A small network was shown many inputs. Here are its activations along a few directions, one row for each input.
In each table, some parts of the input vary, and every possible input appears once, in random order.
Descriptions start from the smaller parts, as in this example, which fits no table here: ring(8) and (point or line(9) or (values(2) and line(6))).
Shared parts are said once, and a part with two or three values counts as separate values.
(in the rows, 128 means zero)

Other details of the inputs shift rows strongly along three fixed directions, in all tables alike. That doesn't count.
To show where, the next rows are all for the same input, with only those details redrawn:
[216  87  93 180  81 128  70 102  79 149  92  59 144]
[151 125  62 150 187 162 137 104  81 182 153 160 117]
[163 110  98 148 118 144  88 106  93 160 154 126 135]
[206 128  50 202 127 158  86 119  49 185 137 107 155]
[124 106 118 109 143 143 110  97 119 153 171 158 112]
[119 148 106 131 125 163  77 121  97 174 242 192 148]
[187 127  64 183 129 156  88 116  63 180 152 123 149]
[143 125  60 144 200 164 149 101  85 184 152 169 110]

Table:
row 1: [ 89 141 124  90 118 119  64 129 127 147 226 203 137]
row 2: [130  86 156 100 125 124 175  90 193 112  49 100  93]
row 3: [179 171  79 210 102 125  86 159  45 150  94  94 174]
row 4: [120 188 104 162  90 170  66 176  98 157 195 155 165]
row 5: [169  80 141 130  51  93  42 101 124 117 104  72 134]
row 6: [102 138 128  94 190 140 179 120 125 124 107 145  86]
row 7: [157 102 160 155  35 105  74 124 145 115  68  70 158]
row 8: [165 110 144 149  67 135 103 138 149  98 112  60 142]
row 9: [ 72 181 166  88 123 136 113 153 155 104 250 185 141]
row 10: [108 131 167  89 108  81 127 111 177  97  93 120 114]
row 11: [ 98 149 189 104  62 123  71 155 134  89 215 124 158]
row 12: [103  81 183  80  75 114  69 101 157 104 213 133 132]
row 13: [177 169  85 216 125 138 114 177  37 150 161 109 186]
row 14: [112  82 181 116  89 122 135 111 172 102 114 103 138]
row 15: [120 154  91 165 139 158 127 148  94 160 122 152 140]
row 16: [128 109 151 112  92 107 129 111 186 110  68 101 116]
row 17: [ 98 113 159  92 150  86 157 101 158 108  66 130 103]
row 18: [184 138 104 182  81  91  82 152  68 120  51  68 163]
row 19: [123 118 167  93 123 100 156  99 173 102  84 114 107]
row 20: [105 131 158  90 120 102 116 129 141  98  99 113 104]
row 21: [ 81 120 130  94 202 159 198 143 146 128 161 163  89]
row 22: [171 114 163 143  78  81 118 135 142  91 108  61 151]
row 23: [159 120  78 150 151 132 145 143 107 134  34  89 109]
row 24: [126 108  85 117 195 153 152  91 108 168 146 168  96]
row 25: [129 148  60 162 197 142 177 136 106 172  79 164 131]
row 26: [122 128 113 157 169 150 176 142 121 153 152 152 144]
row 27: [106  75 186  89 128  93 163 103 150  74  69  86 101]
row 28: [109 142  91 162 175 178 170 145  95 156 155 160 140]
row 29: [ 96  91 185  88 140  93 169  98 167  88  99 115 114]
row 30: [201 140  87 182  73 120  82 158 111 125  58  60 150]
row 31: [139 185  55 143 210 123 168 149  99 145  95 156 112]
row 32: [132  80 146  99 165 122 196 120 179  94  75  89  76]
row 33: [147  83 134 142 120 142 157 110 124 126  35  82 108]
row 34: [ 72 194 145 104  95 158  78 163 162 136 241 205 144]
row 35: [ 63 188 163  78  97 114  69 169 134 112 223 194 146]
row 36: [ 84 114 115  98 211 168 209 124 146 127 125 151  83]
row 37: [141 131  69 170 209 171 210 112 106 180  70 149 117]
row 38: [ 68 161 184 101 125 116 124 151 142 120 249 197 160]
row 39: [129  91 147 111 157 111 179  98 124 108  30  95  90]
row 40: [141 109  80 140 195 141 151 120  92 161 183 154 118]
row 41: [146 156  70 170 219 146 201 117  83 170  81 151 125]
row 42: [ 73 121 190  84  55 111  74 145 162 102 153 156 140]
row 43: [ 95 133 144  93 176 113 190 111 167 106 133 148 111]
row 44: [151 163 137 154  52 163  68 155 134 134 177 120 160]
row 45: [ 85 138 134  89 212 130 195 142 128 116 162 160  93]
row 46: [156 176 125 151  75 110  67 155 115 115 134 103 153]
row 47: [189 103 162 142  72  83 109 140 135  74  83  28 134]
row 48: [ 91 138 136 110 169 144 185 138 171 134 185 177 122]
row 49: [176 160  85 196  95 182  93 161  75 163 135 101 162]
row 50: [129 110 148  86 163 111 179 100 164  95  54 101  72]
row 51: [ 71 148 124  80 172 125 170 127 185 134 132 198 104]
row 52: [117 104 158 113 109 128 153 114 184 106 121 111 128]
row 53: [114 163 165 105  62  79  71 145 158 102 152 139 160]
row 54: [110  52 187  96 122 111 171 116 165  87  75  87  96]
row 55: [ 98 147 194  99  43  74  54 141 151  97 159 143 169]
Changing only one part turns row 40 into row 24. The same change can be made to row 32. Which row results? -> row 44
What do these inputs look like to the network? -> line(5) and (point or (values(2) and ring(5)))
Which other rows does row 21 become when the ring(5) part takes its other values? List them by row number. -> row 26, row 32, row 48, row 54
Which other rows does row 26 become when the values(2) part takes its other values? List them by row number. -> row 38
List by row number the other rows that have the line(5) part in common with row 20. -> row 3, row 4, row 5, row 7, row 10, row 15, row 16, row 17, row 34, row 46
Which other rows does row 47 become when the line(5) part takes its other values? List them by row number. -> row 9, row 31, row 46, row 50

Table:
row 56: [106 111 183  99  80  92  95  99 156 112 140 139 143]
row 57: [138 120 148 125  71 104 100 138 169 106  81  92 134]
row 58: [161  99  96 177 130 153 134 138  89 146 121  98 146]
row 59: [ 99 136 105 135 135 148 113 136 114 162 166 184 146]
row 60: [ 56 113 158  53 206 137 198 102 187 125 210 209  88]
row 61: [177 148  88 176 157 139 171 146 113 133 104  93 139]
row 62: [141 185 140 148  75 113  64 156  97 116 173 121 170]
row 63: [117 186  93 119 181 134 146 148 120 139 168 173 119]
row 64: [106 103 148 114 128 113 134 106 132 134 104 146 124]
row 65: [174 117  62 157 162 131 122 127  92 152 103 107 115]
row 66: [133 114 166 124 126 109 167 121 148  91  87  83 122]
row 67: [106 174 107 132 130 148 102 170  99 137 173 162 140]
row 68: [141  88 162 114  86  95  86 112 111 106 102  90 123]
row 69: [ 80 125 135  96 155 128 166 131 160 122  88 158 104]
row 70: [132 175 143 148  70 124  62 168  89 121 167 124 166]
row 71: [171 131  81 160 167 116 132 111  70 146 100 109 128]
row 72: [176 133  73 153 150 169 121 105  87 160  93 106 102]
row 73: [ 72 204 140 132 113 148 102 168 118 150 213 212 171]
row 74: [129 136 140 110  92 111  89 149 147 103 131 108 122]
row 75: [106 113 150 118 130 140 158 146 147 106 118 115 120]
row 76: [ 90 193  75 136 238 146 211 130 114 165 124 207 119]
row 77: [132  70 164 123 125 118 154 107 129 111  96  91 117]
row 78: [136  71 119 119 170 131 179 108 152 124  99 104  94]
row 79: [115  99 170  96 105 165 130  97 165 119 150 122 101]
row 80: [ 87 107 164  80  94 120  75 129 136 114 185 156 123]
row 81: [148 130 154 124  74  93 107 127 167 102  84  94 139]
row 82: [111 104 149 115 176 128 207 124 141 105  67 107  96]
row 83: [112 100 161  65 127  93 113  99 164 104 150 138  98]
row 84: [167 138  81 178 154 151 164 157 116 136 100  92 133]
row 85: [145 153 118 152  74 170  73 118 120 162 154 140 149]
row 86: [143 136 106 156  86 132  74 140 124 154 163 141 163]
row 87: [141  80 161 122 130 107 156  95 137 106 103  88 121]
row 88: [177 131  83 169 129 119 120 117 110 156 106 119 149]
Changing only one part turns row 84 into row 57. The same change can be made to row 77. Which row results? -> row 64
What do these inputs look like to the network? -> values(3) and (point or (values(2) and ring(5)))
List by row number the other rows that have the values(3) part in common with row 62. -> row 63, row 65, row 67, row 68, row 70, row 71, row 72, row 74, row 80, row 83
